Each row below holds a small network's activations on one input, seen along a few directions.
In each table, some parts of the input vary, and every possible input appears once, in random order.
A made-up example of a description, with smaller parts first: one of 5 places around a ring, together with either a single point or one of 11 places around a ring or (one of 3 separate values, together with one of 6 places along a line).
Shared parts are said once, and a part with two or three values counts as separate values.

A family of inputs:
r1: -109, 184, -13, 59, -269, 729, 72, 19, -141, 148, -176, 294, 196
r2: 35, -203, 18, 311, 173, -654, -285, -72, 294, -111, 241, 83, -169
r3: -376, -182, -15, -235, 142, -905, 249, 23, -3, 263, 146, -170, -115
r4: 106, 160, -6, -62, -228, 569, 93, 219, -247, -16, -494, 250, 226
r5: 168, 217, 111, -572, -73, 661, 260, 12, -245, 96, -50, -94, 113
r6: -122, -124, 88, -324, 252, -612, -49, -126, 54, -241, 449, -287, -282
r7: 74, 25, 194, -64, 301, -519, -16, -151, 49, -560, 579, -421, -291
r8: -149, -292, -30, 321, 272, -552, -281, 75, 60, -161, 223, 61, -255
r9: -249, 42, -84, -204, 314, -729, 195, -2, 192, -58, 281, -410, -195
r10: 233, 98, -10, 58, -313, 650, -82, -16, 57, 243, -224, 29, 384
r11: -158, -215, 12, 238, 108, -681, -194, 155, 69, -310, -14, 67, -306
r12: -79, 115, 11, -456, -135, 369, 591, 139, -316, 593, -312, 41, 305
r13: -16, -289, 22, 344, 6, -594, -343, -66, 380, -45, 270, -143, -170
r14: 48, 357, -57, -435, 17, 544, 513, 146, -98, 287, -203, -212, 191
r15: 121, 54, -6, 8, -163, 696, 12, -113, -17, 103, -382, 155, 333
r16: 108, 90, -63, 26, -66, 700, 1, 130, -264, 132, -268, 235, 284
r17: -134, -127, 0, 306, 134, -624, -303, -3, 5, -161, 25, 6, -417
r18: 240, 90, -210, 24, -312, 648, 43, -69, -32, 160, -184, 204, 341
r19: -143, -336, 26, 291, 167, -542, -263, -163, 310, -193, 108, -27, -209
r20: 360, 391, 212, -343, -47, 743, 258, -2, -230, -211, 66, -241, 98
r21: 288, 185, -9, 21, -153, 588, -12, -22, -27, 186, -259, 262, 374
r22: 135, 255, -22, 11, -208, 625, -19, 59, -313, 133, -449, 186, 118
r23: -370, -197, 15, 369, 66, -517, -205, -53, 172, -145, 315, 113, -354
r24: -12, -299, -185, 308, 16, -594, -235, -118, 290, -131, 314, 20, -198
- Describe the family of inputs behind these rows. => one of 2 separate values, together with either one of 4 places along a line or one of 8 places along a line
- The inputs of r7 and r20 match in every part but the choice among 2 separate values. If r19 is changed in the same way as r7 into r20, which row does it become? => r15
- A walk changes only the place on the line of 4. It starts at r3 and steps to r9. List the rest of the walk in order. => r6, r7
- A walk changes only the place on the line of 8. It starts at r13 and steps to r24. List the rest of the walk in order. => r2, r19, r23, r8, r17, r11
- Change only the choice among 2 separate values in r16. List by row number the other rows that result. => r8

A family of inputs:
r25: 224, 211, 43, -427, 7, 467, 300, -32, -103, 49, 125, -186, 229
r26: 165, 94, 75, 162, -143, 349, -190, -23, -80, -97, -32, 100, -12
r27: 271, 7, -24, 168, -169, 627, -162, -77, 80, -3, -150, 186, 309
r28: 100, 128, -62, 114, -164, 415, 29, 143, -147, 269, -355, 215, 206
r29: 50, 183, -59, -65, -127, 371, 193, 184, -196, 121, -385, 132, 165
r30: -186, -298, 82, 163, 120, -841, -175, 84, 94, -250, 184, -38, -320
r31: 180, 150, 44, -89, -56, 556, 69, 67, -200, -141, -141, 123, 148
r32: 98, 181, 117, -216, 10, 275, 52, -41, -117, -140, -24, -174, -51
r33: 38, 213, -22, -265, -14, 345, 266, 125, -174, 217, -347, -58, 163
r34: -123, -206, 13, -168, 268, -940, 52, -106, 153, -50, 423, -289, -241
r35: -141, 73, -27, -109, -157, 351, 197, 108, -224, 164, -264, 212, 113
r36: -151, 103, 9, -309, -45, 326, 271, 49, -200, 258, -226, 24, 112
r37: -189, -56, 17, -63, 359, -836, 87, -138, 215, -140, 537, -338, -292
r38: -255, -146, 84, 268, 211, -737, -138, 51, 156, -341, 300, -85, -375
r39: -94, 16, -31, 71, -194, 396, 33, 64, -173, 314, -234, 296, 154
r40: 140, 42, -126, 191, -239, 437, -34, 40, 81, 263, -395, 192, 328
r41: -182, -229, 59, -42, 308, -881, -106, -60, 80, -137, 206, -168, -312
r42: -120, -365, -58, 305, 102, -790, -356, 5, 134, -120, 210, 65, -300
r43: -54, -71, -95, 149, -269, 420, -30, -39, 57, 308, -274, 273, 276
r44: 207, 6, 10, 241, -217, 372, -255, -123, 148, -102, -71, 80, 109
r45: 158, 210, 76, -354, -37, 209, 208, -82, -39, -48, 202, -297, 30
r46: 166, 181, 83, -288, 55, 531, 145, 7, -182, -43, -102, -65, 146
r47: -73, -451, -124, 383, 30, -759, -414, -99, 361, -123, 171, 49, -190
r48: -188, -213, -58, 412, 194, -684, -319, -28, 198, -210, 326, 20, -357
r49: 112, 150, 78, -17, -105, 301, -25, 21, -135, -240, -61, 14, -48
r50: -255, -134, -21, 45, 355, -761, -82, -57, 156, -255, 327, -263, -392
r51: -90, 130, -27, -450, -91, 263, 424, 11, -117, 350, 0, -98, 193
r52: 231, 94, 41, 89, -94, 604, -96, 23, -148, 3, -110, 208, 186
r53: -136, -243, -40, 507, 163, -668, -365, -164, 413, -184, 281, 50, -220
r54: 96, 242, -59, -406, -62, 283, 419, 88, -91, 309, -121, -178, 244
- Describe the family of inputs behind these rows. => one of 5 places along a line, together with either one of 2 separate values or one of 4 places along a line
- The inputs of r40 and r54 match in every part but the place on the line of 5. If r44 is changed in the same way as r40 into r54, which row does it become? => r45
- Change only the choice among 2 separate values in r38. List by row number the other rows that result. => r30
- A walk changes only the place on the line of 4. It starts at r26 and steps to r52. List the rest of the walk in order. => r28, r39
- A walk changes only the place on the line of 5. It starts at r51 and steps to r36. List the rest of the walk in order. => r35, r39, r43

A family of inputs:
r55: 27, -14, 92, -179, 89, -134, 31, -82, 1, -147, 260, -169, -93
r56: -65, -190, -119, 272, -93, -146, -168, -64, 217, 143, -46, 149, 71
r57: 122, -104, -10, 295, -64, 3, -281, -133, 234, -93, 119, 38, 15
r58: -103, 0, -41, -169, 118, -325, 198, 38, 49, 146, 91, -172, -21
r59: -141, -87, 15, -185, 75, -286, 125, -11, -24, 136, 90, -72, -48
r60: 247, 272, 35, -217, -156, 899, 173, 17, -188, 77, -245, 53, 318
r61: 102, 223, -45, -223, -255, 725, 265, 86, -221, 357, -370, 135, 340
r62: -27, 24, 34, 120, 36, 32, -102, -3, -32, -197, 112, 28, -141
r63: -207, -50, -44, 111, 6, -125, 6, 68, -47, 61, -51, 133, -77
r64: 67, 74, 32, -162, 133, -176, 112, -48, 74, -138, 255, -265, -69
r65: 28, 53, 79, -31, 75, -81, -46, -12, -7, -225, 57, -129, -142
r66: -147, -30, 8, -32, 52, -233, 60, 68, -28, 46, -106, -36, -85
r67: 140, -45, 25, 207, 7, 0, -246, -1, -11, -207, -2, 99, -63
r68: -43, -128, -60, 193, -23, -152, -127, 76, -17, 41, -162, 210, -6
- The inputs of r62 and r63 match in every part but one. If r55 is changed in the same way as r62 into r63, which row does it become? => r59
- Describe the family of inputs behind these rows. => one of 2 separate values, together with either a single point or one of 6 places along a line
- Change only the choice among 2 separate values in r65. List by row number the other rows that result. => r66
